Each row below holds a small network's activations on one input, seen along a few directions.
In each table, some parts of the input vary, and every possible input appears once, in random order.
A made-up example of a description, with smaller parts first: values(2) and (point or ring(11) or (line(4) and ring(8))).
Shared parts are said once, and a part with two or three values counts as separate values.

Rows:
R1: 14, -6, 19, -30, 2, -36, -23, 39, -23, 23, 25, -39, -67, 0, 23, -28, -6, -27
R2: 18, 12, 55, -14, -4, -53, 55, -47, -23, -5, -56, 28, 10, 19, 10, -9, -20, 1
R3: 28, -2, -44, 43, 18, 93, -7, 26, 4, 6, 21, -5, 21, -8, 20, 63, 13, 6
R4: 15, -33, 63, 15, -2, 51, 6, 36, -38, 5, -56, 48, 37, -2, -11, 27, 28, 54
R5: -36, -40, 10, 21, -31, -16, -36, -5, -6, 66, -40, -8, 59, 13, -10, -46, 17, 55
R6: -41, 39, -35, 36, 53, -39, 4, -14, 44, 18, 43, -9, 5, 30, -43, 17, -5, -22
R7: -35, 11, -97, 27, -18, 7, -33, 46, 42, 32, 23, -26, 25, -42, -25, 20, 1, 29
R8: 18, 38, -55, 25, 3, -27, 44, -26, 17, -26, 15, 1, -21, -18, 26, 42, -31, -62
R9: 37, 3, 56, -54, -47, 22, 8, -23, 3, -38, -62, 33, 37, 26, 18, -6, 7, 14
R10: -32, 8, 59, 34, 1, -66, 3, -28, 5, 20, -20, 21, -6, 40, -60, -42, 32, 29
R11: -1, -19, -1, -33, 19, 6, 6, -2, -14, -29, 49, -19, -77, -51, 6, -34, 2, -9
R12: 25, 53, -34, -44, -9, 57, 3, -13, 25, -41, 9, -10, 32, 8, 42, 45, -8, -42
R13: -11, -64, 6, -26, 16, 2, -30, 11, -34, -32, 48, -16, -54, -15, 4, -49, -31, -27
What is each input in this table made of?
> values(3) or (values(2) and ring(5))
Which other rows does R7 become when the values(2) part takes its other values? List them by row number.
> R5
List by row number the other inputs of the same sort as R11.
> R1, R13

Rows:
R14: 0, -40, 71, 10, 14, -28, -17, -8, -35, 34, -12, -12, -17, 31, -20, -62, 15, 33
R15: 21, -24, 60, -27, -32, -29, -4, -13, -19, 8, -29, 9, -16, 4, 12, -57, -4, 12
R16: 12, 34, 10, 29, -4, -26, 33, -32, 1, -15, -20, 18, 5, 3, 13, 18, 5, -42
R17: 6, -28, -5, -4, -49, 48, -18, 9, -19, -8, -52, 4, 60, 2, 16, 13, 17, 38
R18: -36, -13, -83, -6, 32, 54, -20, 47, 5, -10, 46, -30, 8, -43, -3, 43, 0, 3
R19: -55, 16, -53, 8, 53, -33, 5, 1, 30, 5, 50, -13, -12, -17, -18, 16, -10, -38
R20: 19, 17, -63, -12, -10, 64, -12, 15, 33, -21, 23, -18, 14, 1, 18, 47, 4, 0
R21: -15, 10, 30, -11, -39, -46, 15, -20, 10, 6, -48, 32, 20, 3, -12, -19, 10, 19
R22: 46, -1, 39, -30, 7, -23, 38, -9, -26, -12, -12, 7, -37, -5, 27, -9, -31, -13
R23: 30, -2, 4, -33, 15, -15, 0, -12, 29, -13, 34, -16, -55, 0, 23, -18, -7, -41
R24: 38, 13, -17, 15, -21, 74, 12, 11, -10, -11, -18, 14, 30, -15, 33, 52, 9, 8
R25: -14, -15, 20, 20, -9, 50, -33, 32, -26, 30, -30, 9, 58, 16, -35, 5, 9, 70
R26: -34, 13, 49, 39, -5, -41, -10, -3, -10, 18, -20, 30, 21, 35, -60, -27, 10, 25
R27: -20, -13, -33, -1, 40, -23, -5, 6, -9, 0, 66, -41, -65, -17, 2, -18, -13, -32
R28: 3, 34, -30, 3, 9, -25, 16, -23, 49, -11, 23, 7, -13, 1, 3, 16, -14, -43
What is each input in this table made of?
> values(3) and line(5)
Which other rows does R25 become when the values(3) part takes its other values? List them by row number.
> R14, R26
Which other rows does R19 become when the values(3) part takes its other values? List them by row number.
> R18, R27
